A small network was shown many inputs. Here are its activations along a few directions, one row for each input.
In each table, some parts of the input vary, and every possible input appears once, in random order.
A made-up example of a description, with smaller parts first: one of 3 separate values, together with either a single point or one of 11 places around a ring or (one of 6 places along a line, together with one of 8 places around a ring).
Shared parts are said once, and a part with two or three values counts as separate values.
In the rows, zero is written as 128.

Other details of the inputs shift rows strongly along two fixed directions, in all tables alike. That doesn't count.

Rows:
R1: [ 95 105  99 156 109 112  81 151 133 153 146 154]
R2: [ 99 116  94 148 106 123  90 162 144 157 150 157]
R3: [133 115 131 137 135 125 149 131 124 107 119 129]
R4: [139 112 133 136 142 125 143 116 127 112 129 133]
R5: [135 110 137 137 137 122 142 121 122 110 120 129]
R6: [147 116 127 133 145 126 145 124 128 116 124 131]
R7: [135 114 131 135 131 124 142 128 118 102 123 127]
R8: [139 120 100 147 135 120 118 142 161 132 126 113]
R9: [138 116 134 135 137 126 145 128 129 105 129 133]
R10: [144 114 127 136 141 122 144 126 123 118 115 128]
R11: [155 123 121 139 137 120 135 130 145 115 110  98]
R12: [147 115 124 132 142 127 142 121 123 111 127 129]
R13: [129 113 135 140 138 125 147 124 123 109 119 130]
R14: [134 111 131 136 133 124 138 117 114 105 125 125]
R15: [142 116 125 133 128 133 141 127 120  97 134 129]
R16: [ 84 182 149  86 102 145  91 130 122 192 148 138]
R17: [142 115 124 135 143 124 149 126 124 118 114 128]
R18: [138 113 130 136 141 126 142 115 124 109 131 131]
R19: [147 114 121 132 139 128 139 118 119 109 130 127]
R20: [134 113 130 139 141 123 148 120 124 116 118 130]
R21: [ 96 104  97 155 107 112  79 148 129 150 148 152]
R22: [134 112 136 139 139 121 144 122 123 111 119 130]
R23: [ 77 121  51 164  88 101  14 189 182 222 164 154]
R24: [110  69  78 187 118  95  89 168 148 131 141 164]
R25: [101 111  97 150 100 117  84 163 137 156 144 154]
R26: [151 125 117 139 140 122 141 132 149 116 108  98]
R27: [139 116 128 136 127 129 144 132 118 101 123 127]
R28: [134 111 133 137 136 123 141 120 118 107 122 127]
R29: [ 72 109  62 156  90 106  24 180 155 219 169 180]
R30: [141 117 127 134 130 133 143 130 124 100 132 130]
R31: [137 111 136 135 140 126 142 120 128 109 129 132]
R32: [ 97 115  94 150 102 119  89 164 139 159 141 154]
R33: [136 114 129 137 145 126 148 118 130 114 127 133]
R34: [138 114 128 132 132 129 140 123 120  98 135 129]
R35: [133 111 139 139 135 123 141 123 121 107 122 129]
R36: [135 116 130 135 138 129 149 129 130 106 128 132]
R37: [156 124 114 135 137 125 132 122 143 108 125  98]
R38: [110 196 176  66 116 151 134 104 104 170 122 114]
R39: [131 112 134 138 140 124 148 123 124 112 118 130]
R40: [139 117 131 138 129 127 146 134 123 104 120 129]
R41: [137 111 128 137 134 123 139 113 114 107 124 126]
R42: [145 114 124 134 139 124 142 123 118 113 118 125]
R43: [157 124 121 136 141 124 136 128 151 114 120 102]
R44: [ 58 107  60 161  74 103  17 184 143 207 172 177]
R45: [134 112 132 136 135 129 138 116 119 100 135 129]
R46: [110 192 170  64 113 157 126 102 101 160 138 113]
R47: [146 112 128 134 140 123 143 125 122 116 116 127]
R48: [142 142 118 144 146 125 145 128 180 113  82 122]
R49: [139 114 134 133 135 127 143 128 128 104 130 132]
R50: [108 196 176  62 106 154 129 116 103 165 126 113]
R51: [144 116 123 133 146 128 148 124 130 117 123 131]
R52: [137 111 134 137 138 121 143 118 122 113 120 129]
R53: [114 100 105 153 125 116 102 139 136 134 145 149]
R54: [134 113 135 137 138 128 140 119 123 103 132 131]
R55: [155 125 117 136 140 125 134 126 148 111 122 100]
R56: [106 196 174  64 120 158 135 107 111 168 131 117]
R57: [138 115 130 133 135 128 142 126 124 101 132 130]
R58: [136 113 136 137 142 125 144 120 129 110 128 133]
R59: [110 193 171  67 113 153 130 103  99 166 126 112]
R60: [105 199 135  79  96 143  85 133 133 198 130  97]
R61: [154 125 121 140 139 120 137 131 147 116 109  99]
R62: [111 201 168  65 106 160 129 121 111 164 134 119]
R63: [132 113 138 140 137 123 143 123 122 108 120 130]
R64: [129 209 161  62 110 154 124 107 117 165 118  76]
R65: [139 114 133 137 144 124 145 117 128 113 127 133]
R66: [142 116 131 134 131 132 145 132 127 102 130 132]
R67: [135 112 138 137 139 127 141 121 127 105 130 133]
R68: [ 97 226 141  76 111 154 101 128 173 198 107 123]
R69: [113 195 169  63 115 157 129  97 100 162 137 113]
R70: [145 112 121 133 136 124 139 120 114 111 121 124]
R71: [140 115 126 135 124 130 141 129 114  98 126 125]
R72: [104 196 175  67 118 159 135 109 110 164 132 118]
Each input here is: one of 2 separate values, together with either a single point or (one of 5 places along a line, together with either a single point or one of 6 places along a line).
Changing only the choice among 2 separate values turns R21 into R45. The same change can be made to R5. Which row results? -> R31
Start at R39 and move only the place on the line of 5, one step at a time. The first step leads to R22. Which rows follow, in order? -> R5, R28, R14
Change only the choice among 2 separate values in R58. List by row number the other rows that result. -> R22
Start at R17 and move only the place on the line of 5, one step at a time. The first step leads to R10. Which rows follow, in order? -> R47, R42, R70
Start at R12 and move only the place on the line of 6, one step at a time. The first step leads to R18. Which rows follow, in order? -> R53, R54, R57, R30

Rows:
R73: [143 165 150  95 130 144 131  99 118 126 143  66]
R74: [142 163 172 101 120 138 137 109 119 131 114  94]
R75: [126 170 160  96 155 151 165  92 142 148 106 146]
R76: [ 99 167 129  98 111 131 111 137 117 200 111 121]
R77: [ 84 187 137 106 113 154 117 133 159 174 129 168]
R78: [168  97 183 111 164 136 215  77  50  53 131 132]
R79: [150 174 138  83 110 149 136 119 113 111 118  95]
R80: [148  48  42 200 138  94  81 158 154 128 168 125]
R81: [138  88 124 169 147 106 158 127 131  90  87 111]
R82: [115 175 139  99  84 143  98 152 132 171 139 123]
R83: [ 31  90  90 153  69 102  16 164 102 207 197 201]
R84: [145  42  60 210 127  85  84 170 158 135 141 156]
R85: [123 172 154  99 118 146 164 133 114 129  95 105]
R86: [127 176 166  88 137 151 159 133 141 121 116 129]
R87: [136  90 130 162 163 106 146 131 160  87 111 138]
R88: [127  96 125 173 162 116 155 108 169  94 105 158]
R89: [164  93 110 157 141 109 131 113 128  71 110 100]
R90: [173  98 105 148 139 129 156 130 138  68 144  90]
R91: [124 170 111  89 105 134  79 128 114 183 135 113]
R92: [153  87 119 154 171 109 155 133 155 102 114 146]
R93: [ 72 143 146  97  86 153  96 141  74 160 174 170]
What is each input in this table made of? -> one of 3 separate values, together with either a single point or one of 6 places along a line
Changing only the choice among 3 separate values turns R78 into R83. The same change can be made to R76. Which row results? -> R81
Change only the choice among 3 separate values in R88. List by row number the other rows that result. -> R75, R77
Change only the choice among 3 separate values in R73. List by row number the other rows that result. -> R80, R90

Rows:
R94: [153 129 134 124 128 133 142 127 127  97 128 100]
R95: [ 77 216 132  69  93 153  73 143 149 227 143 138]
R96: [124 102  92 170 136 107 109 143 167 132 115 140]
R97: [141 113 142 126 144 123 150 111 104 118 120 120]
R98: [148 126 134 127 127 127 149 131 115 106 112 104]
R99: [148 137 137 130 149 130 151 119 156 112 111 114]
R100: [103  39  17 224  99  85  38 203 172 142 171 179]
R101: [116 118 157 128 131 138 161 121 107  92 131 151]
R102: [141 117 139 126 144 124 143 102 108 112 123 117]
R103: [ 76 215 144  71  94 147  82 140 140 233 124 128]
R104: [148 128 131 127 127 129 142 121 120 100 116 101]
R105: [125 116 155 125 133 134 160 119 101  99 125 156]
R106: [146 118 136 122 144 133 150 108 111 110 137 127]
R107: [145 117 142 124 145 127 144 106 114 111 136 116]
What is each input in this table made of? -> either one of 2 separate values or (one of 3 separate values, together with one of 4 places along a line)
What sort of input is R102? -> one of 3 separate values, together with one of 4 places along a line
Change only the choice among 3 separate values in R107. List by row number the other rows that result. -> R94, R99
